A small network was shown many inputs. Here are its activations along a few directions, one row for each input.
Each table varies a few parts of the input and shows all the possible inputs, shuffled.
A made-up example of a description, with smaller parts first: one of 6 places along a line, together with either a single point or one of 9 places along a line or (one of 3 separate values, together with one of 8 places around a ring).
Shared parts are said once, and a part with two or three values counts as separate values.
In the rows, zero is written as 128.

Other details of the inputs vary at random and push rows far along two fixed directions, the same in every table; ignore that.

Table:
R1: [112 160 132  55 119 116 141 133 126 182 183 181 133 160 127 140 128]
R2: [125 137 119 173 155 146 114 141 133  96 142 160 133 127 159 108 166]
R3: [109 167 140  30 140 113 133 160 127 185 197 195 125 168  92 131 121]
R4: [107 146 132  47  76 114 162  96 145 193 150 138 135 152 112 173 105]
R5: [128 137 145 175 158 144 125 163 109 100 114 158 144 107 129 137 140]
R6: [ 99 174 148  49 129 122 146 147 104 187 186 202 123 127  92 168  88]
R7: [143 105 137 162 103 129 142 116 150 112  56  85 162 145 141 147 164]
R8: [135 130 148 169 152 140 122 157 114  99  98 148 145 117 120 139 145]
R9: [135 123 125  67  87  88 143  87 144 173 114  75 123 146 112 151 100]
R10: [128 134 133 177 140 148 124 134 118  94 117 151 136 103 134 142 135]
R11: [164  94 110 156  88 103 112 101 146 100  90  72 134 142 162 104 155]
R12: [164 104 132 158 101 120 129 112 146 106  71  96 169 170 157 127 182]
R13: [145  97 112 193  95 143 132  94 137  98  64  83 167 137 162 137 161]
R14: [119 152 143  87 182 130 118 151 105 141 188 179  83 102  88 126  73]
R15: [115 131 136 172 154 145 133 157 133 110 108 136 143 115 142 130 155]
R16: [125 124 131 169 142 138 111 141 114  86 135 134 103  76 126 105 115]
R17: [101 155 125  82 152 122 113 153 121 147 215 183  86 112 121  84 113]
R18: [167  93 126 111  42  88 135  74 135 132  72  58 140 137 125 157 108]
R19: [116 132 115 153 182 127 102 153 107 121 136 128 110 105 123  99 122]
R20: [107 160 132  68 111 126 148 120 116 165 176 176 119 130  97 167  87]
R21: [145 119 139 167 148 147 117 130 116  88 129 116 103  92 128 115 107]
R22: [119 136 128  51 141 119 131 120 118 181 176 144 101 140  95 127  77]
R23: [166  88 127 106  74 108 148  59 161 135  77  42 130 153 131 150 110]
R24: [131 125 139  66  78 109 157 108 152 168 104 102 152 167 102 168 125]
R25: [125 146 117  43  73 108 153  88 143 182 172 145 134 178 125 153 116]
R26: [117 119 118 165 147 126 111 148 134 101 118 112 105  93 136 105 133]
R27: [114 128 129 198 200 168 108 165 127  73 146 131  85  73 141  84 130]
R28: [ 81 173 140  45 135 126 153 149 124 197 189 190 118 131 103 158 102]
R29: [154  87 110 113  49  95 132  77 138 147  73  49 146 151 137 136 122]
R30: [114 130 129 177 165 151 122 165 112 114 115 150 150 121 141 117 154]
R31: [163 104 140 160  97 126 133 116 134  95  58  90 164 141 120 156 145]
R32: [165 112 126  59  87  97 137  73 149 161 138  94 122 175 127 131 108]
R33: [148 101 121 121  53 118 154  76 137 152  67  74 178 168 148 165 142]
R34: [138 110 131 155 117 133 131 129 126 125  75 108 165 150 135 135 158]
R35: [119 122 121 202 200 171 100 165 109  79 145 135  97  82 142  75 129]
R36: [113 119 122 166 138 139 119 135 137  96 129 112 102  84 139  97 131]
R37: [132 137 117 145 179 116  98 148 122 110 152 136 106 120 138  88 140]
R38: [145 100 107 124  49 123 155  62 144 141  80  71 165 166 144 162 132]
R39: [110 132 125 200 205 164 102 194 112  81 118 160 136 108 124  97 163]
R40: [ 76 170 123  97 163 146 139 155 127 152 194 192 100 111 110 136 109]
R41: [127 136 128 199 208 136  91 170 101  72 128 142 100  73 122 102 124]
R42: [178  87 120 176 100 132 120  86 150  82  92  57 130 141 171 100 152]
R43: [ 87 153 126  41 121 117 132 137 110 193 206 169  95 116  95 113  79]
R44: [122 140 130 202 197 153 106 185 120  80 139 175 138 117 160  90 181]
Description of these inputs: one of 4 places along a line, together with either one of 5 places around a ring or one of 6 places along a line.
Changing only the place on the line of 4 turns R26 into R29. The same change can be made to R24. Which row results?
Answer: R39
Changing only the place on the line of 4 turns R13 into R4. The same change can be made to R22. Which row results?
Answer: R23
A walk changes only the place on the ring of 5. It starts at R21 and steps to R14. List the rest of the walk in order.
Answer: R41, R18, R16

Table:
R45: [ 99 143 137 101 190 115  96 198  99 146 174 160  85  90  92  79 102]
R46: [145 139 137  36 103  97 145 103 146 181 155 137 136 191 119 142 128]
R47: [143  86 102 162  95 106 117  91 124 124  64  41 136 119 142 120 121]
R48: [116 129 111 230 167 163 108 160 124  62 125 158 144 104 174  90 186]
R49: [153 139 156  44 112 115 154 101 138 172 141 130 132 168  91 179  89]
R50: [155  97 106 156  68 114 129  66 170  89 110  59 110 121 174 109 141]
R51: [180 103 145 161  97 118 133 100 132  95  58  88 165 152 129 159 144]
R52: [174 102 125 154  95 112 126  98 148 106  78  86 166 177 158 124 175]
R53: [ 81 165 120 121 167 156 130 165 121 142 205 214 113 119 141 111 136]
R54: [ 88 137 124  58  77 120 166 113 138 205 135 129 142 146 113 165 107]
R55: [183 102 147 155 108 121 138  94 142  91  58  83 156 152 132 159 142]
R56: [132 131 138 233 170 160 104 169 105  53  97 165 143  84 143 123 163]
R57: [ 69 156 119 112 175 131 117 167 132 137 194 156  60  64 110  97  97]
R58: [105 167 126 111 178 130 108 186 107 136 192 213 122 134 124 104 145]
R59: [157 109 123 209 182 133  76 167 116  53 129 125 106  99 158  49 162]
R60: [116 161 134 102 211 145 115 171 132 136 200 192 104 143 122 101 136]
R61: [112 123 120 223 191 147  98 195 114  75  84 134 142  98 139 100 176]
R62: [122 117 128 215 224 162 106 179 139  74  91 113 124 107 138  97 166]
R63: [ 89 159 139 104 214 133 118 195 120 149 162 179 107 118  97 112 127]
R64: [142 144 147  52  79 100 147 116 113 173 133 152 150 160  93 182 100]
R65: [136 130 108  48  81  89 127  83 118 187 171 120 115 155 126 125  89]
R66: [139 108 105 216 193 166  93 136 131  55 141 116  94  99 164  59 148]
R67: [ 91 140 126  56  75 110 159 119 129 202 132 130 152 146 105 162 112]
R68: [117 148 142  63  75 137 173  88 132 177 151 143 135 144 110 189  91]
R69: [142 132 128  55  83  95 134  84 102 176 152 122 114 130  98 159  59]
R70: [ 86 161 138 111 203 130 114 201 110 153 161 184 115 119  94 111 130]
R71: [ 94 168 128 115 165 136 111 179 109 140 194 220 123 123 130 106 148]
R72: [142 107 112 167  77 149 151  77 158 109  94  84 157 155 179 137 167]
R73: [100 140 132  52  76 100 147 127 125 204 124 135 152 151 102 161 119]
R74: [153 107 132 173  70 134 147  91 129  97  66  97 172 129 143 166 141]
R75: [175  85 127 160  96 137 132  67 136  90  82  55 122 124 133 136 103]
R76: [ 99 163 135 117 166 138 119 149 122 111 205 180  60  61 107 119  81]
R77: [145  79 110 154 105 130 130  85 147 116  71  31 122 126 136 114 119]
R78: [150 103 131 175  72 145 153  85 138 100  70  96 162 129 151 170 137]
R79: [ 86 142 126  57  83 131 171 106 142 204 139 119 136 147 113 167 107]
R80: [193  86 145 152  84 104 115  98 121  88  70  63 134 124 127 126 117]
Describe the family of inputs behind these rows.
Answer: one of 3 separate values, together with either one of 4 places along a line or one of 8 places along a line
Changing only the choice among 3 separate values turns R51 into R52. The same change can be made to R78. Which row results?
Answer: R53
Change only the choice among 3 separate values in R58. List by row number the other rows that result.
Answer: R61, R64
A walk changes only the place on the line of 8. It starts at R79 and steps to R54. List the rest of the walk in order.
Answer: R67, R73, R61, R70, R63, R62

Table:
R81: [168  91 127 143  31 106 146  53 152 108  70  52 139 124 152 158 120]
R82: [166 115 134 207 152 143 113 136 112  67  78 131 162 130 143 139 156]
R83: [ 86 155 123 115 181 132 117 180 129 147 175 178 120 127 129  93 153]
R84: [ 87 151 121 131 153 141 115 160  99 130 182 166  91  73 112 107  95]
R85: [139 131 142  64 134 111 135 116 127 165 145 108 105 138  94 141  81]
R86: [128 154 153  99 150 128 132 153 105 146 148 181 138 140 101 148 118]
R87: [110 148 120 113 194 141 113 153 130 133 197 154  82 117 131  85 116]
R88: [161 125 148  38  63  76 139  88 129 170 133 108 119 146  98 160  81]
R89: [166 105 124 168  90 130 135  92 144 101  83  98 169 168 171 130 177]
R90: [ 96 154 143 117 192 128 117 192 112 144 147 174 123 112  97 118 130]
R91: [ 99 166 130 139 165 158 132 157 103 126 175 211 129 107 122 148 118]
R92: [114 146 133 119 173 122  99 175  90 127 169 161  95  90  95 100  96]
R93: [117 113 126 210 133 162 136 144 140  80  79 112 148 106 151 131 165]
R94: [134 112 119 201 163 125 108 152 125  89  60  97 146 117 136 124 163]
R95: [ 99 135 112 114 182 137 104 159 115 145 187 160  90 113 128  72 116]
R96: [127 124 130 231 150 171 128 140 121  64  91 140 150 100 159 133 165]
R97: [ 99 137 117  54  62  99 162  93 140 203 118 109 145 152 111 181 106]
R98: [174  95 113 161 102 123 121  76 159  82 102  71 123 145 161 108 148]
R99: [105 157 133 117 172 148 118 173 124 135 183 196 123 136 132 103 152]
R100: [ 99 126 121  81 108 128 141 112 120 177 151 123 107 113 108 133  81]
R101: [ 73 156 130 114 153 141 139 164 125 156 154 168 125 105 113 135 126]
R102: [157  98 121 172  87 137 138  70 152  82  84  68 125 115 146 144 123]
R103: [154 110 144 199 150 149 115 151 125  75  70 117 156 126 137 127 166]
R104: [152 128 129  34  55  79 139  77 146 175 164 115 114 161 130 134 103]
R105: [141 109 134  38  80  92 140  92 121 197 120  88 125 154  90 146  75]
R106: [109 149 149 103 166 131 129 181 117 144 146 172 127 129  95 132 125]
R107: [140 106 131 178  85 151 146 103 143 100  67  95 165 131 151 155 157]
R108: [151 136 125  48  61 102 152  78 134 183 151 141 160 197 133 164 123]
R109: [131 112 119 211 161 154 114 159 145  71 100 122 143 129 167  89 192]
R110: [163 107 133 210 177 143  99 134 129  44  96 105 109  97 132 105 136]
R111: [172  82 105 132  39  97 127  62 144 122  81  36 146 156 160 113 140]
R112: [ 84 159 108 119 184 125 110 175 125 149 173 176 113 128 132  99 148]
R113: [123 129 129  46  74 116 164  73 144 188 145  90 113 141 109 167  73]
Changing only one part turns R83 into R90. The same change can be made to R109. Which row results?
Answer: R106
Describe the family of inputs behind these rows.
Answer: one of 3 separate values, together with either one of 5 places around a ring or one of 6 places along a line
A walk changes only the place on the ring of 5. It starts at R85 and steps to R105. List the rest of the walk in order.
Answer: R92, R88, R110
Change only the choice among 3 separate values in R85. List by row number the other rows that result.
Answer: R87, R113

Table:
R114: [139 119 109 164  64 128 141  94 132 115  84 117 182 156 161 158 168]
R115: [131 127 125  22 106 113 150  92 152 199 161 115 122 190 106 136 103]
R116: [ 64 173 117 112 155 138 132 173 128 152 181 204 120 111 123 130 142]
R117: [119 113 138 207 174 171 133 142 119  84  71 109 130  83 116 151 118]
R118: [118 131 152 222 181 171 133 168 127  63  73 142 140  81 122 158 148]
R119: [108 150 112  84 105 109 119 116 111 148 196 168  91 102 118 122  86]
R120: [148 105 115 182 176 147 106 131 150  71 123  86  99 120 146  77 146]
R121: [135 150 131 108 198 135  93 158 115 104 221 191  66 109 113  76 102]
R122: [ 85 161 148 127 204 158 128 176 103 125 170 169  77  58  76 140  67]
R123: [131 155 163  59  87 128 170 114 109 177 127 168 161 151  80 219  85]
R124: [167  88 125 147  62 100 113  97 117 105  86  74 134 115 137 113 121]
R125: [144 137 157  52  81 109 149  89 109 160 147 134 104 109  73 187  40]
R126: [168 100 130 122  85 119 146  86 177 118  79  75 160 190 148 139 172]
R127: [130  89 117 148  86 122 131 114 130 139  62  66 158 136 136 122 143]
R128: [102 141 122  58 112 132 154 103 142 193 177 139 117 151 133 134 107]
R129: [ 70 166 140 123 185 139 115 218 107 145 171 211 121 100 107 104 146]
R130: [128 125 131 220 156 152 104 183  99  75  94 159 167 113 149 106 183]
R131: [ 86 139 104  50  79 112 154  98 135 207 154 129 130 148 115 153 101]
R132: [153 145 140  29  89 111 152 100 138 182 165 158 154 210 112 157 126]
R133: [164  87 121 117  92  92 131  87 142 150  51  42 159 172 133 138 138]
R134: [105 116  94 203 143 144 112 130 134  83 115  96 109  83 155  97 142]
R135: [137 134 126 221 162 171 120 145 126  66 127 164 152 125 183 111 186]
R136: [141 113 127 150  83 135 153  91 168 118  93  95 157 155 175 141 173]
R137: [167 101 135 116  80  86 138 100 154 139  49  65 174 180 137 153 164]
R138: [155 112 119 198 137 145 107 108 130  61 142 120 100  93 176  88 137]
R139: [140 111 120 201 202 125  86 166 121  75 100  91 105  95 138  77 145]
R140: [123 168 144 102 189 117 109 188  94 148 169 209 139 147 107 125 138]
R141: [136 150 137  95 184  98  88 165  94 131 188 175  82 104 101  93  92]
R142: [101 149 122  76 134 132 139 120 138 165 199 139  86 118 132 112  98]
R143: [146  84 119 122  49 100 135  89 138 142  65  31 144 134 131 126 123]
Changing only one part turns R142 into R136. The same change can be made to R120. Which row results?
Answer: R126
Describe the family of inputs behind these rows.
Answer: one of 5 places along a line, together with either a single point or one of 5 places around a ring
Change only the place on the ring of 5 in R114. List by row number the other rows that result.
Answer: R130, R132, R135, R140
A walk changes only the place on the ring of 5. It starts at R115 and steps to R128. List the rest of the walk in order.
Answer: R131, R127, R133
Which other rows agree with R125 in the place on the line of 5? List them by row number.
Answer: R119, R121, R124, R138, R141
